Here are a small network's activations along a few directions, averaged over the inputs that share one value of a field.
Values that are neighbours, or in one group, have similar rows; names and order tell nothing.
(in the rows, 500 means zero)
Strong random noise was added to every row along 15 fixed directions; ignore it. To show where, here is one row again and again, with new noise each time:
[542 601 475 460 524 407 492 423 544 539 571 456 516 508 460 412 374 479
 682 447 592 408 547 400 538 411 524 453 493 522 502]
[350 742 723 522 416 267 581 349 489 550 444 539 388 294 627 573 601 395
 455 756 534 587 461 512 283 538 646 433 539 382 348]
[424 167 452 667 414 519 314 540 660 886 512 631 719 695 465 572 495 564
 422 474 577 516 565 407 501 233 357 356 755 377 596]
[460 621 551 478 471 328 558 496 572 508 514 467 422 324 604 557 493 411
 464 693 676 512 449 310 417 407 603 540 438 405 417]
[410 692 689 437 539 406 595 535 524 546 485 582 393 482 530 576 453 498
 557 628 452 469 465 433 413 382 464 412 500 501 356]
[606 334 369 554 568 509 361 359 569 597 502 464 648 566 363 415 471 640
 486 452 644 431 588 374 685 345 469 485 434 562 538]
[621 621 640 278 644 356 427 204 366 405 293 519 463 437 499 464 584 766
 462 532 565 455 383 589 512 599 473 552 395 754 335]
[525 592 504 436 559 569 507 413 454 483 290 632 479 583 515 528 445 622
 390 784 338 646 584 565 386 438 552 462 465 521 423]
[543 432 722 479 825 329 208 441 426 500 360 441 648 485 606 456 663 696
 238 554 493 557 373 510 608 421 421 458 443 708 238]
[524 390 668 340 599 439 529 785 508 428 546 598 528 402 778 435 522 536
 497 357 511 690 321 411 674 560 384 459 781 544 433]
[408 418 358 475 520 516 661 604 496 576 463 576 561 696 462 452 472 596
 492 402 335 615 586 433 646 503 365 497 415 432 365]
[284 922 473 452 701 649 434 404 516 342 495 490 237 647 366 505 784 186
 482 642 461  55 524 517 546 452 732 513 255 492 502]
[451 535 849 355 506 611 607 612 441 390 428 552 499 339 480 678 478 623
 450 630 372 467 299 551 208 554 343 367 468 481 453]
[437 540 367 441 472 356 524 361 429 611 473 677 514 517 615 435 555 346
 470 442 647 684 493 625 544 561 714 588 759 435 470]
[342 507 271 214 656 576 660 499 463 488 415 700 592 694 424 392 444 581
 462 606 583 363 489 367 631 469 423 496 424 342 382]
[638 430 538 295 517 380 417 592 525 462 238 311 379 547 949 527 340 750
 350 754 415 588 412 537 418 594 430 587 684 559 317]
[633 380 437 473 389 532 364 659 603 540 482 365 534 587 609 563 380 528
 567 411 471 501 475 423 339 455 413 537 539 509 656]


Field Dup:
f13: [446 563 615 689 421 302 614 426 479 713 560 680 424 603 532 500 535 523
 626 479 432 667 653 530 670 408 445 397 599 573 393]
f15: [658 583 529 569 529 460 412 507 585 401 353 296 341 568 563 571 515 745
 486 683 359 471 595 296 599 323 397 523 138 717 403]
f11: [471 442 611 588 631 413 387 700 494 616 572 419 491 615 592 569 565 417
 409 319 459 532 399 589 556 433 476 561 685 642 405]
f4: [769 392 514 380 405 820 402 530 573 242 466 668 380 453 487 509 723 578
 520 371 578 466 437 461 568 652 500 603 586 704 892]
f1: [456 581 464 282 706 438 300 633 448 593 583 455 736 711 452 530 274 311
 610 360 571 286 325 533 248 316 443 514 507 484 490]
f14: [607 328 441 622 387 551 251 510 487 431 520 290 657 462 560 435 468 507
 524 333 438 496 476 580 412 632 438 492 535 484 739]
f10: [732 316 418 642 475 401 336 442 498 420 445 269 574 303 714 476 603 582
 244 538 570 794 523 451 541 615 619 691 375 582 514]
f12: [361 421 497 625 380 540 616 365 496 577 751 531 484 327 316 474 511 293
 656 376 792 295 463 592 668 521 594 415 737 361 683]
f6: [428 448 404 278 488 385 674 318 330 486 430 703 631 198 591 423 313 530
 362 764 864 600 359 601 383 642 639 555 757 277 415]
f3: [620 573 526 690 327 592 432 565 490 341 731 456 487 327 518 402 539 194
 699 317 410 682 637 635 344 690 703 498 624 518 814]
f2: [539 533 598 722 373 430 448 451 641 413 705 260 633 159 467 318 377 457
 710 595 594 453 640 339 394 553 517 285 513 326 636]
f9: [585 452 500 392 562 537 540 712 569 315 508 295 366 441 575 438 424 559
 569 549 516 349 424 332 669 574 362 542 396 540 429]
f8: [560 580 366 564 545 638 194 369 398 541 419 464 472 800 462 577 474 418
 442 518 304 407 599 831 287 416 575 554 462 621 607]
f7: [396 770 658 442 418 673 917 732 433 297 726 598 257 315 378 642 340 278
 721 416 422 334 423 556 361 569 549 467 425 437 573]
f5: [352 321 244 493 436 416 475 538 476 675 497 432 737 684 480 407 464 408
 444 412 550 466 465 616 386 646 467 541 643 260 504]
Each value of Dup is a pair of two hidden parts, and every pair occurs once (5 first parts, 3 second parts).
- Changing only the second part turns f6 into f14. f7 has the same second part as f6; what does that change turn f7 into? => f8
- Changing only the second part turns f9 into f12. f1 has the same second part as f9; what does that change turn f1 into? => f15

Field Vad:
l15: [459 568 482 460 465 333 625 259 407 664 459 655 449 546 451 542 495 501
 530 438 589 572 497 609 547 503 567 559 558 535 353]
l9: [604 301 390 500 509 604 497 405 541 481 524 400 533 531 515 348 467 601
 519 425 568 486 597 551 815 589 547 477 708 529 542]
l13: [602 405 562 525 431 704 400 539 628 397 519 402 334 496 584 528 664 499
 485 473 481 368 488 509 675 587 533 494 613 583 712]
l11: [466 592 799 583 684 453 252 468 453 514 620 193 762 313 407 477 263 354
 500 606 538 283 375 675 130 404 598 275 600 442 461]
l16: [503 577 472 250 522 610 462 473 457 403 492 671 626 650 516 282 451 561
 797 363 402 406 506 515 537 635 370 303 672 493 670]
l14: [581 642 628 494 417 207 414 391 472 602 583 586 586 354 381 602 526 511
 606 289 689 556 407 368 201 399 430 558 291 622 520]
l5: [537 398 641 241 352 674 587 581 593 402 445 612 379 448 468 662 645 691
 594 418 590 310 308 384 431 639 261 500 558 548 709]
l19: [479 749 399 598 567 450 397 409 460 494 515 498 594 642 282 451 574 293
 619 382 338 599 653 504 340 442 640 512 173 544 522]
l1: [729 460 459 558 453 307 321 227 549 687 400 407 473 545 619 392 203 718
 581 711 596 531 672 547 548 359 530 487 721 648 427]
l6: [591 648 418 422 440 447 458 729 602 451 591 536 428 588 603 438 416 408
 770 350 515 467 516 269 409 407 435 534 480 579 671]
l18: [424 460 274 488 321 525 609 674 650 642 508 493 471 746 492 564 333 556
 602 525 437 361 618 289 344 409 309 542 381 320 548]
l17: [571 654 494 315 693 663 544 559 391 229 523 445 484 511 490 409 456 413
 564 468 398 466 467 583 561 587 604 510 435 608 511]
l3: [576 478 543 567 473 456 311 267 492 681 360 660 567 603 389 591 506 659
 462 572 476 560 539 576 370 297 444 435 492 618 565]
l7: [309 469 704 576 496 425 542 691 556 605 597 609 506 436 560 562 556 413
 517 505 453 523 455 363 530 382 370 337 550 389 414]
l10: [631 479 455 476 460 507 403 533 456 441 493 381 565 541 525 487 439 538
 587 326 435 564 465 513 401 557 457 540 437 579 612]
l8: [504 295 383 628 493 579 490 403 448 631 656 235 552 477 451 487 226 411
 517 409 631 260 507 830 621 534 619 485 815 409 518]
l2: [263 564 592 572 486 285 648 653 595 521 687 736 447 228 552 527 786 271
 443 538 828 555 352 129 615 397 516 523 449 328 460]
l4: [414 392 275 567 516 618 661 474 525 513 398 547 452 577 492 419 518 625
 347 743 450 522 670 427 807 495 476 503 436 377 384]
l12: [498 519 524 506 492 540 658 775 440 355 610 571 498 400 496 522 525 370
 531 334 435 659 437 443 461 568 466 578 390 463 525]
l20: [525 571 458 548 494 316 210 421 582 591 386 570 500 538 717 437 701 339
 414 561 610 687 532 485 433 445 721 566 696 533 582]
Vad is arranged as a line.
- Name the neighbours of l5, in listed order. => l9, l19
- Name the neighbours of l7, in listed order. => l3, l8
- Name the neighbours of l13, in listed order. => l15, l17
- Name the neighbours of l18, in listed order. => l14, l6
- What is the length, in steps, of the shortest route from l10 to l20? => 7

Field Lafan:
v6: [492 616 685 539 553 358 645 567 391 555 583 485 450 421 466 644 339 454
 618 328 463 606 393 602 436 370 492 527 496 627 343]
v4: [648 188 482 381 415 553 497 727 447 443 404 276 647 493 828 553 263 671
 323 513 411 672 382 678 214 756 421 595 733 412 482]
v5: [380 366 828 615 645 643 401 605 427 614 630 712 791 518 233 600 598 441
 470 368 449 525 353 565 444 263 359 234 590 526 567]
v9: [552 327 415 334 516 567 489 509 359 520 480 485 625 593 496 453 306 609
 566 314 574 364 366 778 463 632 374 554 741 554 530]
v7: [487 671 583 391 545 348 299 596 610 440 508 371 549 464 628 440 490 381
 614 548 509 432 436 291 310 451 499 425 445 454 552]
v3: [647 546 351 392 484 521 308 492 598 488 520 431 423 647 672 343 447 360
 672 406 520 448 601 543 549 606 643 522 770 552 671]
v8: [379 478 406 566 410 403 416 338 524 817 382 409 515 734 448 636 444 629
 466 583 493 288 547 554 341 372 358 471 439 453 398]
v1: [396 538 455 587 818 583 363 538 411 492 481 588 483 683 404 470 622 387
 217 553 428 424 500 655 676 367 614 566 469 571 346]
v2: [517 391 422 348 714 588 576 465 441 360 534 661 700 304 666 238 236 542
 370 866 669 630 560 452 763 476 641 341 773 295 424]
Lafan is arranged as a ring.
- Name the neighbours of v8, in listed order. => v6, v2
- Name the neighbours of v3, in listed order. => v4, v7
